Each row below holds a small network's activations on one record, seen along a few directions.
Records have a field called SULO. Each example row is followed by its value.
The word missing means that the record has no SULO.
The largest differences between rows may come from other fields.
(in the rows, 500 means zero)
Random noise pushes rows far along 14 fixed directions. That doesn't count. These rows show it; they differ only by the noise:
[442 502 501 513 331 574 354 594 505 376 429 586 444 335 545 342 568 385
 544 658 796 503 385 420 280 350 474 546 586 564 500 680 651 457]
[371 474 330 575 546 494 692 446 719 416 373 466 562 509 491 538 498 399
 617 536 441 398 348 451 417 378 382 547 607 651 653 575 358 466]
[839 448 521 476 243 774 697 407 416 538 533 546 517 710 374 388 578 441
 650 641 790 375 361 601 351 309 370 558 700 509 664 532 538 434]
[354 556 420 552 552 388 426 439 600 500 583 475 533 472 665 549 379 566
 442 396 295 640 474 579 548 396 525 678 339 641 587 553 486 532]
[702 601 643 421 276 596 426 296 341 397 770 563 496 533 313 353 513 418
 503 510 413 636 534 436 476 590 724 434 576 549 255 369 629 511]
[718 401 431 409 413 402 545 648 342 427 598 543 721 689 443 431 635 562
 310 485 293 745 670 717 385 689 710 803 365 563 505 605 361 324]
[547 450 433 532 480 443 548 399 674 489 481 533 385 572 478 579 580 561
 456 520 621 423 485 494 487 525 479 557 514 568 599 548 478 403]
[337 375 142 417 484 699 593 900 290 234 155 715 909 538 618 449 502 202
 613 685 480 473 500 289 588 589 393 700 583 488 504 299 616 550]
[684 393 254 529 487 316 341 613 543 375 449 492 511 503 442 436 541 737
 409 555 530 456 633 602 325 638 391 430 480 463 342 317 452 466]
[684 458 402 429 377 713 466 533 446 584 264 655 691 555 343 315 625 566
 586 546 508 548 571 294 459 571 461 516 553 251 437 381 505 581]
[667 377 595 578 569 415 778 823 194 427 544 518 323 746 333 623 317 195
 546 531 703 269 541 936 524 547 287 251 695 454 411 284 398 349]
[329 400 385 426 576 329 553 796 567 428 423 416 420 403 441 671 930 732
 347 551 707 359 736 485 296 852 609 492 396 520 591 864 323 106]
[468 308 411 507 432 507 570 764 412 441 278 690 699 607 511 417 486 242
 437 536 426 716 436 568 419 515 528 710 501 553 621 618 468 439]
[558 653 640 432 377 550 481 480 395 454 673 454 364 365 562 520 656 605
 444 595 828 353 537 562 396 475 621 476 451 590 497 630 647 356]
[559 541 510 528 378 591 508 360 526 425 630 551 437 596 419 441 435 336
 618 534 517 524 421 466 535 388 485 598 633 565 472 460 546 514]
[395 442 476 597 588 493 503 587 595 785 267 534 431 500 487 586 425 616
 515 352 488 507 499 559 560 458 346 376 401 340 661 505 416 550]

[422 378 379 420 444 673 560 591 420 419 439 528 701 574 466 458 636 515
 561 575 444 527 557 309 462 633 484 547 559 480 587 578 520 481] | vut
[716 409 696 411 511 425 602 322 474 348 554 576 469 587 370 334 565 255
 499 560 614 516 326 444 321 440 477 384 778 477 288 615 485 394] | tof
[497 506 606 468 751 431 765 303 751 562 406 430 419 552 515 634 717 637
 486 508 614 244 519 346 488 510 435 515 533 445 644 748 312 378] | vil
[405 581 373 521 275 582 395 577 491 735 763 164 372 358 480 741 609 881
 521 432 548 426 523 758 552 570 641 366 282 684 743 516 601 419] | zab
[493 397 569 573 786 357 891 552 552 705 244 514 442 646 458 742 374 400
 445 333 460 324 439 726 606 527 337 243 510 417 644 408 246 452] | zab
[469 395 664 621 352 684 736 551 459 606 541 447 331 635 366 547 426 250
 653 557 694 416 306 687 413 312 385 408 694 610 799 710 473 427] | vut
[348 599 210 498 486 593 321 536 545 506 476 423 620 414 505 561 418 539
 670 478 285 496 519 325 824 554 494 529 467 440 376 131 620 711] | tof
[686 272 283 566 282 488 315 405 603 500 443 577 525 568 421 365 376 553
 487 487 468 657 321 554 347 455 363 355 579 570 506 297 622 626] | dat
[806 652 725 429 461 525 623 388 276 282 740 546 565 625 534 374 450 331
 435 630 533 472 569 621 530 440 651 709 564 570 322 419 560 513] | tunod
[490 457 502 634 602 198 690 378 662 499 435 442 530 471 496 635 351 528
 247 380 143 564 425 742 409 600 661 317 353 805 588 416 345 501] | demag
[601 420 671 453 636 370 642 653 271 402 475 587 515 579 630 585 424 341
 310 541 583 437 522 668 592 596 544 442 466 533 441 410 610 459] | vil
[441 383 512 498 647 304 430 308 547 124 706 702 344 701 559 472 343 209
 477 517 492 562 475 336 527 507 352 602 711 578 262 485 548 434] | kador
[352 480 304 516 281 482 171 816 453 315 665 377 551 346 445 286 617 497
 590 607 483 728 545 574 163 437 543 758 511 595 433 803 444 364] | tid
[467 429 465 294 646 484 542 417 325 259 680 525 774 607 522 352 589 505
 519 458 226 638 594 288 302 598 439 552 583 441 304 641 364 410] | dat
[667 600 586 605 287 601 592 264 812 663 270 545 468 419 313 393 552 322
 564 561 546 537 226 438 498 304 689 583 594 586 605 530 492 587] | tid
[847 525 700 384 415 542 444 497 454 737 499 590 501 637 409 391 746 639
 367 480 610 666 664 549 547 560 715 850 367 257 513 701 437 409] | dat
[545 697 664 535 600 444 704 451 582 771 482 280 508 386 543 567 548 675
 494 400 477 409 422 775 439 267 551 508 353 515 674 716 296 441] | tid
[743 627 708 642 622 322 358 645 756 679 162 557 297 396 310 240 601 452
 536 585 734 473 620 545 375 309 450 738 550  88 313 701 169 530] | missing
[568 410 557 369 498 675 472 256 264 515 875 430 558 712 528 465 471 801
 572 411 398 534 579 420 434 517 292 316 547 413 508 513 591 524] | tunod
[367 438 306 710 475 389 321 451 924 497 256 463 284 336 416 591 440 551
 515 570 552 381 408 332 616 567 462 326 549 570 513 293 598 660] | vut
[358 434 255 574 547 571 407 541 545 615 439 461 614 541 679 530 336 740
 581 424 363 536 478 536 517 338 219 569 383 477 714 444 508 640] | demag
[628 581 594 396 545 474 361 321 459 426 554 566 497 410 618 355 530 613
 439 527 639 478 505 379 367 413 448 469 506 396 304 505 593 536] | zab
[297 485 451 383 574 569 594 391 554 467 404 442 691 333 514 438 719 665
 551 471 410 477 469 206 224 555 479 280 530 506 546 741 397 427] | missing
[697 438 450 392 511 516 552 576 247 239 637 644 626 760 439 399 483 319
 529 577 462 529 640 491 538 609 442 673 641 417 262 341 490 433] | kador
[529 489 570 485 556 346 358 534 534 443 570 533 453 520 480 453 540 508
 382 471 416 654 631 478 530 601 629 673 433 450 374 596 456 459] | vil
[302 632 343 587 491 610 536 530 734 662 381 374 456 418 290 626 619 630
 663 455 357 399 633 337 652 622 573 522 455 433 599 460 318 525] | demag
[318 533 372 566 590 443 325 612 544 414 598 422 263 416 710 624 441 614
 578 575 822 264 551 530 542 377 237 531 496 494 533 498 595 469] | missing
[907 454 496 531 411 358 495 350 653 550 486 477 461 589 325 343 547 570
 444 503 545 540 422 706 313 411 485 508 588 454 400 469 358 475] | tof
[481 398 495 528 469 512 457 598 493 562 513 407 478 522 436 517 559 625
 504 526 488 508 547 530 463 584 479 429 488 474 575 586 502 487] | tunod
[708 678 782 313 659 528 717 210 323 421 624 571 546 542 713 549 569 560
 382 557 664 284 517 411 600 471 565 496 470 489 399 454 658 465] | kador

Here are new rows. What is SULO for each?
[375 571 144 579 614 305 150 575 723 302 335 623 515 370 697 510 329 516
 434 527 404 529 614 335 746 551 461 767 374 478 277 108 595 716] | dat
[611 359 322 468 509 457 450 662 470 495 207 542 714 381 614 350 539 694
 420 547 606 473 440 566 173 440 307 353 456 438 523 486 495 540] | dat
[696 433 568 597 383 447 535 258 647 618 261 565 516 369 436 366 394 540
 392 465 484 548 248 567 245 395 511  97 530 601 529 361 545 647] | missing
[467 535 472 560 703 569 630 526 621 605 116 702 669 606 562 430 383 343
 582 471 370 523 510 348 680 344 355 790 500 271 566 452 339 675] | demag
[502 655 525 562 485 449 645 453 657 582 419 328 388 282 326 616 661 699
 471 508 555 248 558 546 390 633 652 189 449 585 520 466 371 428] | demag
[330 636 638 427 484 651 673 529 334 740 668 360 518 493 407 677 598 582
 548 313 326 539 631 562 643 641 717 402 357 490 639 610 395 397] | missing
[572 396 583 558 546 280 386 583 585 656 469 501 302 531 416 555 521 575
 344 409 527 598 569 673 508 608 554 475 401 414 488 571 422 431] | dat
[621 479 446 655 187 546 223 592 592 496 469 543 305 415 356 344 455 458
 539 632 726 561 445 595 380 405 515 530 566 547 478 443 638 565] | demag
[710 593 549 442 627 403 563 351 474 332 511 488 489 428 570 414 541 623
 464 602 710 235 507 497 272 419 349 329 594 455 286 415 477 463] | tid
[581 618 491 524 577 451 583 644 552 619 339 499 427 503 437 652 560 466
 463 514 581 344 639 581 781 624 625 629 409 376 469 319 421 497] | zab
